These are the activations of a small neural network, seen along a few directions. Each row is one input.
Each table varies a few parts of the input and shows all the possible inputs, shuffled.
A made-up example of a description, with smaller parts first: values(2) and (point or ring(9) or (line(6) and ring(8))).
Shared parts are said once, and a part with two or three values counts as separate values.
(in the rows, 128 means zero)

Other details of the inputs shift rows strongly along two fixed directions, in all tables alike. That doesn't count.

Table:
x1: [142 142 161 103 153 149 114 102 139 123 177 121 101 136]
x2: [ 97 119 105 142  82  90 141 184 100 148  69 136 164 126]
x3: [128  91 175 110  97 129 118  91 159 146 119 204  94 109]
x4: [101 157 125 108 168 140 114 126  98  77 132  71 123 126]
x5: [167 130 143 163 163 141  99 133 158 120 196  80  99 153]
x6: [155  96 111 147 138 130 113  93 168 146 150 134 115 164]
x7: [ 87 101 130  87  93 135 138 105 133 113  80 162 132 129]
x8: [130 106 134  99 144 154 115  56 164 126 149 153 106 136]
x9: [138 144 135 121 202 144 101  80 128 108 172  96 103 122]
x10: [117 107 136 105  92 150 139  95 145 106  92 184 125 102]
x11: [116 153 103 141  71 123 187 202 101 153  88 131 177 103]
x12: [155 123 113 162 170 119 103 113 142 140 164 103 126 155]
x13: [153 169 106 167 180 132 134 172 109 100 147  56 145 125]
x14: [157 124 110 159 152 151 121 126 158  92 144  95 127 143]
x15: [128  72 109 146 126 142  98 103 182  93 112 119 113 165]
x16: [140 196 152 107 171 123 122 149  77 133 186  80 116 124]
x17: [121 150 145 159  77  96 163 214  97 186 119 135 144  91]
x18: [129 198 103 166 162 124 143 192  80 146 172  34 148 109]
x19: [ 92  99 134  98 104 109 119 103 119 115  74 173 133 128]
x20: [178 128 138 152 171 130  99 125 152 128 198  89 101 176]
x21: [130 117 111 151  81 106 153 164 124 147  82 168 162 118]
x22: [100 163 132 111  98 122 170 166  77 130  80 152 156  67]
x23: [111 149 165 107  87  99 140 152  91 172 117 179 132  92]
x24: [124  70 132  90 145 141  91  42 171  81 111 158  97 174]
x25: [148 147 127 105 187 167 119  87 136  73 159  94 121 141]
x26: [118 107 113 141  70 125 160 144 144 183 107 162 147 121]
x27: [141  82 142 110 156 135  86  30 173 122 143 180  97 146]
x28: [ 67 155 128 104  96 105 160 176  63 130  65 131 154  80]
x29: [138  49 110 133 129 151  97  77 207  95 114 135 111 190]
x30: [131 199 121 109 198 128 124 126  74 125 184  60 127 123]
x31: [129  96 133  93  96 138 137  80 147 115  91 199 125 126]
x32: [139 104 144 142  75 125 145 153 156 170 136 160 126 136]
x33: [134 182 108 169 169 115 140 185  85 151 159  51 146 110]
x34: [142 134 165 114 151 149 100  94 145 114 175 126  88 126]
x35: [100 135 134 107  98 133 142 114 116 150 117 161 126  86]
x36: [159 139 143 162 151 108 109 156 127 147 175 103 122 149]
x37: [149  77 110 139  84 130 139 112 174 131  92 186 134 150]
x38: [103 105 101 130  71 103 147 166 120 146  70 145 152 140]
x39: [110 138 134 106  95 115 150 133  97 131  81 180 153  94]
x40: [114 169  99 157 166 112 129 199  83 109 123  35 151 127]
Description of these inputs: values(2) and line(4) and ring(5).
Question: The inputs of x34 and x35 match in every part but the line(4) part. If x17 is changed in the same way as x34 into x35, which row does it become?
Answer: x33
Question: Which other rows does x38 become when the values(2) part takes its other values? List them by row number.
Answer: x24
Question: Start at x15 and move only the line(4) part, one step at a time. The first step leads to x14. Which rows follow, in order?
Answer: x18, x5

Table:
x41: [109  82 128 130 105 105 145 136 145 175  70 182 146 117]
x42: [109 120 128 115 109 136 112 107 137 139 140 122  91 126]
x43: [115 179  95 128 116 104 137 177  69 135 120 103 179 133]
x44: [114  89 135 155 103 109 102 134 156 161 117 149 118 123]
x45: [146 192 128 131 130  98 149 201  63 154 143  96 136 120]
x46: [121 130 104 150 113 100 122 139 110 151  89 160 158 105]
x47: [137 110 136 117 205 151 105  69 164 117 147 111 108 136]
x48: [128 177  95 145 128 144 198 193 104 158 132  77 171 102]
x49: [109 134 126 133 104 112 114 167 116 147 146  94 136 153]
x50: [144 138 116 103 222 157 110  76 138  98 171  61  94 163]
x51: [114 145 161 115  75 108 171 150  91 166 112 187 139  81]
x52: [144 167 158 124 161 128 124 134 109 139 157 128 122  96]
x53: [147 146 144 106 201 170  87 100 142  39 177  59 107 166]
x54: [115 112 114  94  89 134 123  82 140 120 108 182 144 133]
x55: [147 105 116 144 166 127  77 102 159 113 174  77  82 177]
x56: [131 138 131 121 212 145 126  88 125 104 168  72 117 144]
x57: [ 92 102 111 108  53  94 182 170 108 192  48 185 151 114]
x58: [152  82 123 150  91 174 147 118 199  97 106 164 123 126]
x59: [153 110 140 126 166 144  85 113 163  60 144  89 112 186]
x60: [106 127 134 101  87 135 147 144 115 106  85 151 117  99]
x61: [133  90 134 161 149 119  90 102 159 121 164 103 100 162]
x62: [141  97 143 148 151 130  97 125 160  92 107 132 116 132]
x63: [113 107 145 136 134 137 104  87 149 125 159 117  97 130]
x64: [120 125 101 105 106 128 127  86 123 125 106 165 124 116]
x65: [147 175 145 149 150 100 132 188  86 156 145 112 144 105]
x66: [160 118 148 102 137 142 114  79 151 120 154 159  86 139]
x67: [187  91 133 148 108 166 140  91 205 133 152 179 110 142]
x68: [110 140 148 123 130 135 142 141 106  89 116 117 127 100]
x69: [130 143  88 134 118 106 126 135  99 134 107 129 141 132]
x70: [151 156 148 149 145 103 138 162  93 138 155 115 134 129]
x71: [104 143 147 122 122 134 137 159 110 110  97 134 136  75]
x72: [ 98 196 131 114 141 133 122 173  74 133 176  44 136 124]
x73: [112  61 128 101  79 120 143 113 166 157  79 192 144 167]
x74: [143 142  83 155  86 144 164 141 125 146 110 140 168  98]
x75: [117 124 106 150  99  97 140 133 101 140  95 160 158 118]
x76: [130  86 121 124 128 137 110  38 162 103 124 183 118 132]
x77: [146  76 115 159  91 165 125  97 212 137 149 144 108 142]
x78: [102 135 140 145  84 100 161 194  90 123  75 137 151  99]
x79: [140  68 134 126 101 130 109 104 178  94  85 169  96 155]
x80: [125  60 130 132 129 118 135  92 165 140 102 168 125 158]
x81: [112 182 136 143 186 134 100 147 100 133 180  47 116 102]
x82: [128 195 107 136 199 130 110 125  83 111 158  74 146  98]
x83: [141 166 155  96 129 136 132 135 106 128 164 128 130 133]
x84: [144 114 152 114  80 112 132 144 136 153 120 183 137 152]
x85: [ 93 185 123  89 140 130 167 172  69 145 130  78 163 120]
Question: Describe the family of inputs behind these rows.
Answer: values(5) and (point or (values(2) and line(4)))
Question: The inputs of x57 and x79 match in every part but the values(5) part. If x56 is changed in the same way as x57 into x79, which row does it become?
Answer: x68
Question: The inputs of x55 and x69 match in every part but the values(5) part. If x77 is changed in the same way as x55 into x69, which row does it become?
Answer: x74
Question: Start at x81 and move only the line(4) part, one step at a time. The first step leads to x63. Which rows follow, in order?
Answer: x42, x72
Question: List by row number the other rows that have the values(5) part in common with x65.
Answer: x45, x51, x52, x66, x67, x70, x83, x84
Question: Which other rows does x78 become when the values(5) part takes its other values? List them by row number.
Answer: x61, x70, x75, x80

Table:
x86: [ 99 137 129 134  87 108 154 185 101 158 101 125 144 108]
x87: [147 190 104 157 207 122 108 162  87 110 182  26 142 143]
x88: [ 98 138 126 110  93 110 150 157  92 155 100 136 144 113]
x89: [114  99 125 117 112 131 131 104 149 130 102 153 124 134]
x90: [122 105 135 115 113 123 113 104 144 124 116 163 120 133]
x91: [137 105 123 131 115 132 124 124 152 119 115 145 133 146]
x92: [128 105 139 119 114 122 122 103 141 124 120 166 115 131]
x93: [129 116 134 124 133 134 108 106 142 107 122 138 123 133]
x94: [110 166 112 127 141 128 145 163  87 121 128  82 145 109]
x95: [143 126 124 127 188 142  99  91 148  96 151 100 118 154]
x96: [126 116 132 120 124 138 133 103 148 134 127 150 126 127]
x97: [116 131 118 144  81 102 155 164 105 165  97 156 152 106]
x98: [130 161 120 138 122 120 154 178  95 130 125 104 151 120]
x99: [118 170 122 128 135 133 150 159  93 132 139  98 148 100]
x100: [121 161 112 134 127 125 147 177  97 126 130  81 146 129]
x101: [124  94 114 140 100 121 124 116 150 144 110 151 126 140]
x102: [151 127 127 126 181 147 108  89 152 104 156 105 105 147]
x103: [160 123 127 137 163 152 111 104 160 103 169 102 118 160]
x104: [118 177 131 119 141 122 142 160  81 145 150  94 144 113]
x105: [141 160 136 145 174 134 118 150 117 124 178  67 125 134]
x106: [154 114 140 147 178 135 100 109 154 104 163  99 105 156]
x107: [145 110 136 142 167 133  95 113 156 109 152 106 113 156]
x108: [111 148 123 127 105 119 160 161  94 138 102 136 151  93]
x109: [118 106 131 114 115 127 117 104 142 121 122 146 112 139]
x110: [102 144 119 122  97 117 154 165  96 141  93 140 157  94]
x111: [137 100 140 136 115 128 122 123 157 139 125 150 111 131]
x112: [142  99 127 128  95 135 136 121 159 133 111 164 122 136]
x113: [135 113 138 118 140 126 119 102 133 124 131 143 119 140]
x114: [132 101 127 122 111 140 131 103 153 126 111 165 117 119]
x115: [125 110 141 115 108 132 122 100 147 134 132 164 115 129]
x116: [118 176 133 127 130 130 141 160  89 131 142  98 143 102]
x117: [160 140 132 122 203 144  93  92 136 100 181  79 101 158]
x118: [136 121 136 118 132 131 115 106 140 123 138 143 106 132]
x119: [125 100 133 121 114 127 135 102 148 131 102 170 126 127]
x120: [121 175 131 132 141 121 139 163  80 119 132  94 143 106]
x121: [ 98 133 131 110  79 104 151 159  95 162  85 166 154 104]
x122: [117 102 133 120 105 134 119 104 146 117 107 152 118 131]
x123: [142 104 119 142 110 124 124 115 152 146 122 154 120 133]
x124: [131 109 138 121 108 137 122 105 148 124 114 161 113 121]
x125: [138 109 123 143 113 128 125 112 152 146 136 147 128 135]
Question: Describe the family of inputs behind these rows.
Answer: line(5) and (values(3) or ring(5))
Question: The inputs of x105 and x111 match in every part but the line(5) part. If x116 is changed in the same way as x105 into x111, which row does it become?
Answer: x124
Question: The inputs of x120 and x93 match in every part but the line(5) part. If x97 is changed in the same way as x120 into x93, which row does it become?
Answer: x87
Question: List by row number the other rows that have the line(5) part in common with x109.
Answer: x86, x88, x89, x94, x100, x101, x122
